A small network was shown many inputs. Here are its activations along a few directions, one row for each input.
Each table varies a few parts of the input and shows all the possible inputs, shuffled.
A made-up example of a description, with smaller parts first: one of 6 places along a line, together with either a single point or (one of 2 separate values, together with one of 5 places around a ring) or one of 11 places around a ring.
Shared parts are said once, and a part with two or three values counts as separate values.
In the rows, zero is written as 128.

Other details of the inputs vary at random and push rows far along two fixed directions, the same in every table; ignore that.

A family of inputs:
row 1: [148 135 146 140 117 146 110 121 104 122 134 157 136 118]
row 2: [ 98 163 145 110  70 138 142 115 160 136 124 112  72 157]
row 3: [128 140 153 140  95 164  85 128  87 137 150 179 117 135]
row 4: [116 123 118 129 147 121 129 134 115 126 129 135 137 125]
row 5: [138 133 145 135 107 145 111 124 126 134 133 133 120 130]
row 6: [108 135 130 126 122 134 117 133 114 133 136 145 117 137]
row 7: [ 83 147 135 108  85 139 121 132 149 154 139 115  76 169]
row 8: [136 124 132 140 135 120 133 130 140 118 115 122 126 114]
row 9: [135 113 115 123 145 121 130 134 131 133 132 116 144 130]
row 10: [167 109 128 164 180 115 125 130  93  91 112 166 176  75]
row 11: [127 129 129 131 129 118 144 127 150 122 113 107 119 123]
row 12: [135 118 132 145 139 119 131 133 143 121 113 113 128 112]
row 13: [112 107  84  89 152  90 180 133 197 149 117  30 130 154]
row 14: [118 118 120 131 148 121 122 139 121 130 130 134 134 126]
row 15: [108 160 141 100  67 145 138 111 157 145 134 107  83 165]
row 16: [111 126 111 114 143 113 140 132 132 128 128 124 129 135]
row 17: [127 151 147 127  92 160  98 119  84 128 150 190 120 137]
row 18: [148  86  84 124 202  89 163 139 143 122 115  77 186 107]
row 19: [146 126 122 123 137 121 141 120 134 120 124 120 144 120]
row 20: [171 116 144 161 149 142  98 128  82 110 132 177 167  91]
Description of these inputs: one of 4 places along a line, together with one of 5 places along a line.
Which other rows does row 7 become when the place on the line of 4 takes its other values? List them by row number. -> row 3, row 5, row 12
A walk changes only the place on the line of 5. It starts at row 7 and steps to row 14. List the rest of the walk in order. -> row 6, row 4, row 16

A family of inputs:
row 21: [198 116 145 150 147 135 118 109 116 109 120 134 177  85]
row 22: [171 107 157 174 155 155  51 143  53 117 149 223 166  90]
row 23: [137 139 120 115 135 113 185 101 158 120 103  59 145 117]
row 24: [144 113 107  93 140 110 136 125 167 143 137  94 139 147]
row 25: [133 110  80  84 175  77 181 126 186 128 116  66 152 136]
row 26: [142 109 106 111 146 121 139 127 135 139 136  98 157 136]
row 27: [152 122 120 120 140 118 173 108 166 134 109  39 156 120]
row 28: [ 73 182 153 105  51 154 116 117 125 136 143 171  53 171]
row 29: [188 117 129 136 108 136 134 120 144 116 125 129 137 116]
row 30: [ 90 113 103 127 148 106 158 149 156 143 113  65 117 137]
row 31: [150 128 134 115 117 143 101 122 113 137 150 159 137 139]
row 32: [157 137 170 154  97 153  98 118 134 128 123 135 116 112]
row 33: [163  82 123 180 194 134  97 152  61 119 132 154 199  81]
row 34: [139 119 118 122 131 139 127 127 106 138 143 124 155 134]
row 35: [159 123 135 130 130 146  94 125  94 129 150 173 153 124]
row 36: [151 121 130 146 136 156 108 129  61 128 148 163 172 115]
row 37: [ 80 150 120 113 105 125 152 126 134 129 124 119  94 151]
row 38: [131 139 134 129 131 104 161 113 175 106  94  94 115 110]
row 39: [130 143 166 151 102 135 117 118 153 119 108 125  96 112]
row 40: [134  99 119 138 153 124 116 144 128 141 132 107 147 125]
row 41: [ 66 149 103  78 103  99 182 126 201 145 116  60  69 177]
row 42: [106 134 117 112 140 103 141 130 155 120 120 129 110 134]
row 43: [209  79 132 188 170 123 106 144 110  97 112 153 177  69]
row 44: [111 154 125  91  94 132 138 113 136 134 140 139 105 159]
row 45: [100 130 136 135 120 130 111 139 129 136 129 137 101 136]
row 46: [125 111  77  90 173  84 189 127 173 130 115  58 156 135]
row 47: [122 106 124 161 169 122 117 148 100 121 121 139 150 101]
row 48: [135 178 152 103  24 156 139 101 159 124 130 150  59 161]
row 49: [149 178 173 126  65 159 117  91 121 113 128 170 102 125]
row 50: [125 164 148 105  85 149 102 111 108 126 150 194 103 149]
row 51: [ 70 156  96  58  80 114 195 114 196 159 128  39  79 196]
row 52: [114 182 165 125  25 155 127 111 151 115 123 171  39 153]
row 53: [ 95 163 149 132  89 153 109 124  91 121 139 190  94 137]
row 54: [ 95 128  78  78 136  95 204 123 181 143 117  34 128 161]
row 55: [ 93 146 149 145  99 153 104 138  97 136 136 157  97 137]
row 56: [139 102  92  95 157 101 157 129 171 144 129  63 153 144]
row 57: [129 126 154 155 136 137  76 141  94 118 135 199 121 110]
row 58: [151 100 128 175 198 103 153 135 131 106  87  79 175  68]
row 59: [124 149 147 148 126 128 152 110 126 107 101 114 126 103]
row 60: [118 113 126 136 156 109 115 144 141 127 122 132 122 121]
row 61: [ 99 161 147 138  98 152 111 126  79 117 138 194 103 132]
row 62: [ 99 140 147 145 106 148 100 138 102 135 136 161  99 134]
row 63: [147  74  93 135 203  92 142 152 154 137 118  67 175 111]
row 64: [153 142 180 177 105 171  92 118  83 125 128 152 136  99]
row 65: [160 110 122 141 153 141 110 129  80 126 144 156 178 111]
row 66: [136 121 153 168 147 142  73 144  74 113 137 208 138  98]
row 67: [142 138 161 162  81 145 108 132 134 111 117 167  83 117]
row 68: [117 119 138 155 145 131 103 143  99 123 128 160 129 112]
row 69: [116 105 112 123 140 120 132 143 151 151 130  76 130 143]
row 70: [129 129 108 104 140 115 149 119 131 124 131 123 144 134]
row 71: [116 133 123 119 142 108 129 129 139 115 123 152 117 126]
row 72: [172  79 122 165 198 119  91 149  94 118 131 156 190  85]
row 73: [153  81 103 131 192  95 124 148 158 135 123  92 164 114]
row 74: [163 100 110 130 168 123 122 129 108 127 137 131 181 112]
row 75: [ 77 181 155 101  52 151 112 116 132 135 143 175  51 171]
row 76: [ 95 156 117  86  86 132 154 112 146 141 137 109  99 169]
row 77: [106 159 153 156 104 163 100 128  45 110 140 218 119 116]
row 78: [172  71 114 166 211 111 102 152  98 119 126 137 199  82]
row 79: [ 99 114 106 107 124 117 150 142 176 163 129  46 111 162]
row 80: [ 93 169 133  93  65 151 139 111 122 141 145 139  90 171]
row 81: [100 129 104 105 147  94 163 133 168 124 113  98 113 138]
row 82: [ 96 123 123 121 130 112 130 141 161 141 123 102  98 144]
row 83: [135 110 104 116 144 126 145 128 124 141 135  91 161 136]
row 84: [148  77 102 161 201 115 128 154 100 127 123 100 194  93]
row 85: [ 99 181 149  86  49 156 116 106 126 140 152 171  72 176]
What is each input in this table made of? -> one of 5 places around a ring, together with either one of 3 separate values or one of 10 places along a line
The inputs of row 84 and row 54 match in every part but the place on the ring of 5. If row 72 is changed in the same way as row 84 into row 54, which row does it become? -> row 85
Which other rows does row 74 become when the place on the line of 10 takes its other values? List them by row number. -> row 24, row 26, row 31, row 34, row 35, row 36, row 56, row 65, row 83
Which other rows does row 59 become when the place on the ring of 5 takes its other values? List them by row number. -> row 23, row 27, row 58, row 64

A family of inputs:
row 86: [ 98 136 127 118 111 130 133 131 147 143 128 105  99 150]
row 87: [138 134 146 142 112 154 101 126  96 129 139 164 130 125]
row 88: [117 144 132 103  86 132 141 119 172 144 128  93  91 159]
row 89: [163 104 129 162 176 114 118 136 106 102 115 153 168  82]
row 90: [135  72  69 114 222  85 138 156 121 134 136 106 195 119]
row 91: [181  94 124 166 188 119 113 136  89 103 122 155 194  76]
row 92: [127 142 152 139 100 151 100 126 105 130 139 163 113 130]
row 93: [148  91  93 141 209  83 167 137 148 105  98  87 177  90]
row 94: [110 148 131 116 104 124 148 120 158 126 117 114  94 141]
row 95: [ 95 129 100  83 124 124 127 134 123 154 157 127 126 171]
row 96: [128 136 149 150 117 148 101 129  98 122 132 171 121 119]
row 97: [148 145 156 136  92 151 105 117 116 122 134 165 114 125]
row 98: [110 140 147 142 108 150 100 132  95 133 140 164 113 131]
row 99: [122 152 151 140 100 144 114 121 105 115 129 172 108 123]
row 100: [131 138 138 119 101 126 134 121 162 131 122 111 101 138]
row 101: [111 117 100 114 156  92 172 133 170 127 108  68 130 129]
row 102: [119 142 125 103 100 135 145 116 150 140 131 100 112 153]
row 103: [114 128 107 105 135  92 178 125 193 126 103  62 110 137]
row 104: [146 149 149 127  93 151 116 110 114 121 135 159 120 129]
row 105: [134  84  94 143 213 109 103 156  74 119 142 174 190 103]
row 106: [129 142 151 138 100 151 104 125 112 130 136 159 111 131]
row 107: [121 140 136 122 105 123 135 124 159 129 120 115  97 136]
row 108: [132 130 144 144 119 153  97 131  84 132 144 165 137 123]
row 109: [127 123 104  94 128 102 175 120 188 137 116  52 126 145]
row 110: [124 114  97 100 146 104 172 125 174 139 118  53 140 142]
row 111: [143 134 152 149 115 147  98 127  98 120 135 173 128 115]
row 112: [ 89 150 127 108  97 126 149 123 157 139 124 101  86 157]
row 113: [123 141 149 138 102 152 103 127 107 133 138 158 112 133]
row 114: [105 147 136 112  90 127 138 124 168 138 124 104  82 152]
row 115: [135 142 151 135  96 154 103 123 106 130 140 161 117 131]
row 116: [168  95 126 172 194 113 113 141  90  98 115 161 185  71]
row 117: [131 137 134 114 100 130 135 121 157 135 127 107 107 142]
row 118: [176  92 122 165 190 121 112 138  84 106 124 154 196  78]
row 119: [120 138 134 115 101 130 136 123 163 138 124 104  97 147]
row 120: [112 148 139 112  87 125 140 121 174 134 120 106  80 149]
row 121: [119 108  98 107 149 104 162 134 174 146 119  52 135 143]
row 122: [168  82 100 144 206  85 153 139 152 109 103  86 183  87]
row 123: [145  81  93 146 214  85 152 147 138 116 106  85 183  91]
row 124: [119 140 148 139 104 153  99 129  98 135 142 161 116 133]
row 125: [121  96  93 131 201 107 117 151  82 120 140 168 177 113]
row 126: [111 138 122 106 108 134 140 122 135 145 137 102 120 152]
row 127: [137 148 147 128  95 154 112 115 101 127 141 161 124 132]
row 128: [136 137 141 136 116 152 108 122  83 127 144 164 142 124]
row 129: [ 95 144 125 116 110 127 144 126 144 135 124 110  99 147]
row 130: [116 149 128  96  87 134 149 113 164 142 130  93  99 160]
row 131: [113 140 123 103 103 136 144 118 145 144 133  98 114 155]
row 132: [149 101 122 160 182 117 119 141 100 111 119 144 170  90]
row 133: [149 137 154 147 109 149 101 122 109 118 130 171 121 116]
row 134: [159 142 150 137 106 148 111 113 101 113 134 171 136 114]
row 135: [ 89 123 104  93 129 121 117 144 128 156 154 130 116 168]
row 136: [114 118 101 114 155  92 172 132 172 126 106  69 129 128]
row 137: [129 123 103  93 129 102 178 118 195 137 113  48 124 146]
row 138: [146 144 155 136  93 151 104 118 114 124 135 164 115 126]
row 139: [158  93  97 142 205  81 168 133 156 100  94  90 174  86]
row 140: [ 99 145 132 110  93 127 140 125 168 142 124  98  83 156]
row 141: [114 142 142 146 121 147 110 128  87 121 133 172 124 121]
row 142: [135 133 145 142 114 155 100 127  94 131 141 163 131 126]
row 143: [103 147 142 137 109 147 114 128  95 128 135 162 112 133]
row 144: [117 139 147 139 105 153  99 130  96 137 143 160 117 134]
row 145: [132 132 148 149 119 149  96 131  89 127 139 170 131 119]
What is each input in this table made of? -> one of 5 places along a line, together with either a single point or one of 11 places along a line
The inputs of row 131 and row 129 match in every part but the place on the line of 5. If row 130 is changed in the same way as row 131 into row 129, which row does it become? -> row 93
A walk changes only the place on the line of 11. It starts at row 98 and steps to row 86. List the rest of the walk in order. -> row 123, row 132, row 96, row 140, row 116, row 114, row 89, row 107, row 120
Which other rows agree with row 106 in the place on the line of 5? List them by row number. -> row 92, row 100, row 111, row 113, row 119, row 122, row 124, row 133, row 135, row 144, row 145
